A small network was shown many inputs. Here are its activations along a few directions, one row for each input.
In each table, some parts of the input vary, and every possible input appears once, in random order.
Descriptions start from the smaller parts, as in this example, which fits no table here: one of 5 places around a ring, together with either a single point or one of 11 places along a line or (one of 3 separate values, together with one of 4 places along a line).
Shared parts are said once, and a part with two or three values counts as separate values.
(in the rows, 128 means zero)

Other details of the inputs shift rows strongly along two fixed directions, in all tables alike. That doesn't count.
To show where, the next rows are all for the same input, with only those details redrawn:
[134 134  99  80 148 127 168 125 143 134 137 127]
[145  97 161 153 109 109 102 148 132 121 115 111]
[140 120 116  78 152 113 167 129 145 126 153 118]
[105 188  52 159  88 196 113 124 118 176  21 166]

A family of inputs:
r1: [139 150 112  81 145 130 175 116 151 141 151 132]
r2: [144 104 169 154 110 125  93 147 139 131 132 112]
r3: [128 109 166 163 116 101  99 128 105 106 128 128]
r4: [114 145 109  91 160 129 150 111 127 125 168 135]
r5: [123 101 167 163 119 115 101 133 102 100 130 126]
r6: [133 119 118  78 149 136 178 121 146 133 154 119]
r7: [148 109 168 157 107 109 101 147 137 124 125 120]
r8: [115 143 107  90 154 118 165 102 120 128 156 134]
r9: [128 125 103  80 152 141 172 131 141 128 140 126]
r10: [137 140 109  79 152 140 160 128 147 134 154 135]
r11: [131 133  98  81 146 128 168 123 145 143 140 122]
r12: [119 133 108  88 160 108 159 114 119 112 161 131]
r13: [127 117 172 164 120 117  89 128 115 108 141 125]
r14: [122 144 101 104 172 131 165 100 123 124 163 124]
r15: [104 186  65 156  85 216 130 112 120 172  29 169]
r16: [107 132 101  92 158 131 160 115 115 120 155 130]
r17: [124 105 173 165 114 118 105 125 105 102 132 123]
r18: [148 113 139 126 148 126 144 126 145 130 148 103]
r19: [148 108 175 155 108 128  98 142 138 125 131 116]
r20: [149 103 176 156 102 114 112 132 133 125 118 115]
r21: [ 95 179  88 209  80 168  64 128  99 149  40 166]
r22: [148  99 169 154 106 111 107 141 131 122 116 118]
r23: [144 103 160 154 115 122  89 158 138 121 129 114]
r24: [ 92 174  74 166 101 167 104 113  98 155  60 158]
r25: [105 189  59 157  84 199 121 112 121 186  27 165]
r26: [120 100 168 164 116 117 101 129 106 109 133 118]
r27: [143 106 158 158 107 107  95 152 141 131 128 109]
r28: [132 137 100  82 152 139 154 133 150 141 155 124]
r29: [119 156 112  92 156 117 164 103 127 123 163 141]
r30: [133 107 176 148 125  94 116 119 112 104 149 119]
r31: [145 108 168 158 105 110 100 143 141 134 127 112]
r32: [117 146 110  92 162 128 148 115 123 116 165 143]
r33: [126 124 101  81 150 142 172 128 143 136 143 121]
r34: [145  97 161 153 109 109 102 148 132 121 115 111]
r35: [121 110 157 163 123 113  80 140 116 111 143 119]
r36: [145  87 173 140 118 118 121 145 133 111 134 114]
r37: [107 196  51 162  89 193 107 130 126 177  32 167]
r38: [111 133 103  92 159 130 160 118 113 111 153 134]
r39: [115 144 102  93 163 127 143 121 125 115 165 137]
r40: [123 114 155 167 117  98  87 136 119 114 140 120]
r41: [128 118 165 166 118  99  92 132 114 107 136 131]
r42: [124 117 165 167 115 100  92 129 118 117 139 122]
Changing only one part turns r15 into r17. The same change can be made to r33. Which row results?
> r16
Changing only one part turns r29 into r1. The same change can be made to r35. Which row results?
> r28
What is each input in this table made of?
> one of 2 separate values, together with either a single point or (one of 4 places along a line, together with one of 5 places around a ring)
Start at r6 and move only the place on the line of 4, one step at a time. The first step leads to r25. Which rows follow, in order?
> r31, r2

A family of inputs:
r43: [145  93 167  86 151  97 175 125 141 107 180 116]
r44: [152  90 163  84 156  85 175 115 137 118 173 102]
r45: [106 107 163 198  95 130  45 151 105 121 105 120]
r46: [113 199  69 141 128 192 132 113 132 170  90 157]
r47: [127 110 134  98 170  80 148 134 137  98 189 104]
r48: [154 104 174 150 119 131 117 137 143 125 133 104]
r49: [150  88 149  73 166  98 164 137 137  94 171 109]
r50: [111 199  72 124 112 162 128 122 131 168  90 164]
r51: [131 151 110  97 115 141 155 126 145 145 113 135]
r52: [117 168  48 131 108 175 139 129 140 163  62 142]
r53: [116 152  94 112 137 133 155  92 109 142 119 143]
r54: [125 174  72 121 109 170 145 108 139 178  66 146]
r55: [115 161  87 103 152 142 129 125 119 123 126 149]
r56: [121  82 164 165 101 134  92 151 115 123 101 112]
r57: [132 134 125 118 137 156 165 112 125 131 125 128]
r58: [138 112 162  98 171  98 149 112 139  93 211 105]
r59: [108  90 162 174 107 125  82 143  98 113 116 118]
r60: [140  85 141  91 158  88 169 136 140 101 167  99]
r61: [134 152 113 114 139 118 133 119 141 154 137 131]
r62: [149 106 128  93 166  82 151 148 152 115 196 102]
r63: [111 151  99 113 132 146 159 102 115 130 125 159]
r64: [156  92 156 137 118 117 102 155 143 113 122 111]
r65: [133 114 163 145 129  88  99 116 125 116 152 113]
r66: [108 135  94 123 144 126 151 121 113 122 118 131]
r67: [116 136 104 110 148 138 140 122 107 114 119 144]
r68: [115 148  83 104 139 152 131 138 134 153 139 136]
r69: [130  90 159 192  71 148  55 160 127 137  79 110]
r70: [150  97 180 144 110 112 115 142 152 122 133 118]
r71: [128 155 114 117 134 135 137 128 146 145 139 149]
r72: [127 109 176 217  91 143  74 123  95 113  96 124]
r73: [109 171  98 106 131 131 139 109 124 132 134 149]
r74: [122 119 178 218  79 122  47 137 115 117  95 140]
r75: [128 110 174 178  89 107  90 130 100 110 116 127]
r76: [121 153 104 100 120 145 168 116 123 141 108 143]
r77: [140 146  99 107 149 135 124 144 136 133 135 139]
What is each input in this table made of?
> one of 5 places around a ring, together with either one of 3 separate values or one of 4 places along a line
Changing only the place on the ring of 5 turns r48 into r46. The same change can be made to r52. Which row results?
> r62
Which other rows agree with r63 in the place on the ring of 5? List them by row number.
> r53, r59, r66, r67, r72, r75
Change only the place on the ring of 5 in r50. List by row number the other rows that result.
> r51, r73, r75, r76
Which other rows agree with r43 in the place on the ring of 5? List them by row number.
> r44, r49, r56, r57, r60, r76
